A small network was shown many inputs. Here are its activations along a few directions, one row for each input.
In each table, some parts of the input vary, and every possible input appears once, in random order.
A made-up example of a description, with smaller parts first: one of 8 places around a ring, together with either a single point or one of 11 places along a line or (one of 3 separate values, together with one of 6 places along a line).
Shared parts are said once, and a part with two or three values counts as separate values.
In the rows, zero is written as 100.

Other details of the inputs shift rows strongly along three fixed directions, in all tables alike. That doesn't count.

A family of inputs:
R1: 87,73,103,91,111,95,80,142,111,78,139,132,54,127
R2: 132,147,46,164,61,116,144,58,108,128,90,123,74,66
R3: 128,146,52,126,57,118,166,66,121,163,81,90,91,97
R4: 152,135,84,138,104,81,118,34,102,173,72,45,143,64
R5: 107,68,122,79,114,87,59,104,71,90,87,69,141,107
R6: 70,75,124,63,115,85,72,164,92,47,120,150,61,132
R7: 72,81,130,75,164,73,40,128,69,34,87,91,148,92
R8: 169,80,92,132,61,67,74,74,126,177,134,92,57,152
R9: 109,135,62,107,49,135,188,98,114,137,74,102,73,72
R10: 160,92,82,133,80,69,67,81,135,160,138,106,62,162
R11: 75,129,55,93,50,142,177,119,113,100,74,118,71,91
R12: 93,72,105,84,101,92,79,134,107,105,142,135,55,137
R13: 89,100,127,77,127,91,72,100,90,79,107,84,146,90
R14: 106,86,126,124,124,95,55,65,65,68,84,96,130,82
R15: 74,68,116,60,71,113,83,136,97,70,127,115,90,144
R16: 88,130,96,109,106,120,155,104,119,91,76,111,81,74
R17: 66,66,99,94,84,117,81,143,73,46,136,170,39,107
R18: 73,123,78,92,112,123,143,85,79,106,68,74,143,55
R19: 76,128,110,84,114,104,112,77,84,88,76,65,165,58
R20: 88,87,126,79,138,65,45,89,62,90,83,77,156,104
R21: 62,127,89,98,103,139,167,125,121,57,65,117,77,61
R22: 76,81,119,76,134,75,47,100,67,72,80,77,153,101
R23: 117,85,98,116,128,71,52,60,90,137,109,60,139,110
R24: 59,136,72,94,105,134,176,132,111,78,89,126,69,50
R25: 176,88,107,132,89,61,77,89,131,159,145,107,50,145
R26: 79,131,79,95,77,134,155,110,127,84,95,105,94,71
R27: 83,88,134,95,123,96,39,87,52,33,109,96,155,70
R28: 124,77,112,90,78,86,90,132,115,117,131,132,41,137
R29: 57,65,133,41,76,112,86,152,83,55,127,128,88,140
R30: 149,77,77,126,71,87,77,73,121,173,145,91,72,166
R31: 158,86,111,137,116,73,49,27,101,163,91,35,157,137
R32: 87,114,105,106,139,110,107,77,99,85,52,64,152,62
R33: 92,113,102,116,117,110,105,86,53,52,59,95,140,15
R34: 72,76,116,68,71,104,84,134,106,73,131,123,75,134
R35: 49,120,80,84,135,127,132,116,88,63,69,88,134,35
R36: 105,65,126,88,83,98,80,109,100,115,111,113,76,160
R37: 118,145,74,120,122,93,124,64,105,130,68,73,140,62
R38: 97,66,112,96,66,101,88,116,120,111,118,130,42,159
R39: 177,82,92,134,75,71,73,85,136,166,139,99,53,148
R40: 86,135,69,103,79,136,187,139,126,77,76,125,53,48
R41: 86,81,145,82,156,85,56,96,79,72,76,79,150,95
R42: 64,129,59,97,72,134,178,114,114,117,94,124,59,74
R43: 105,94,141,89,143,71,47,94,89,75,121,79,148,101
R44: 67,85,119,68,84,114,101,164,118,39,139,143,52,122
R45: 139,132,93,143,114,89,112,18,109,169,64,45,150,82
Each input here is: one of 5 separate values, together with either a single point or (one of 2 separate values, together with one of 4 places along a line).
- Changing only the choice among 5 separate values turns R12 into R13. The same change can be made to R30. Which row results? => R15
- Changing only the choice among 5 separate values turns R26 into R10. The same change can be made to R44. Which row results? => R7
- Start at R1 and move only the place on the line of 4, one step at a time. The first step leads to R35. Which rows follow, in order? => R23, R30
- Change only the choice among 5 separate values in R4. List by row number the other rows that result. => R19, R20, R42, R45
- Change only the place on the line of 4 in R5. List by row number the other rows that result. => R8, R39, R40
- Change only the choice among 2 separate values in R36. List by row number the other rows that result. => R31
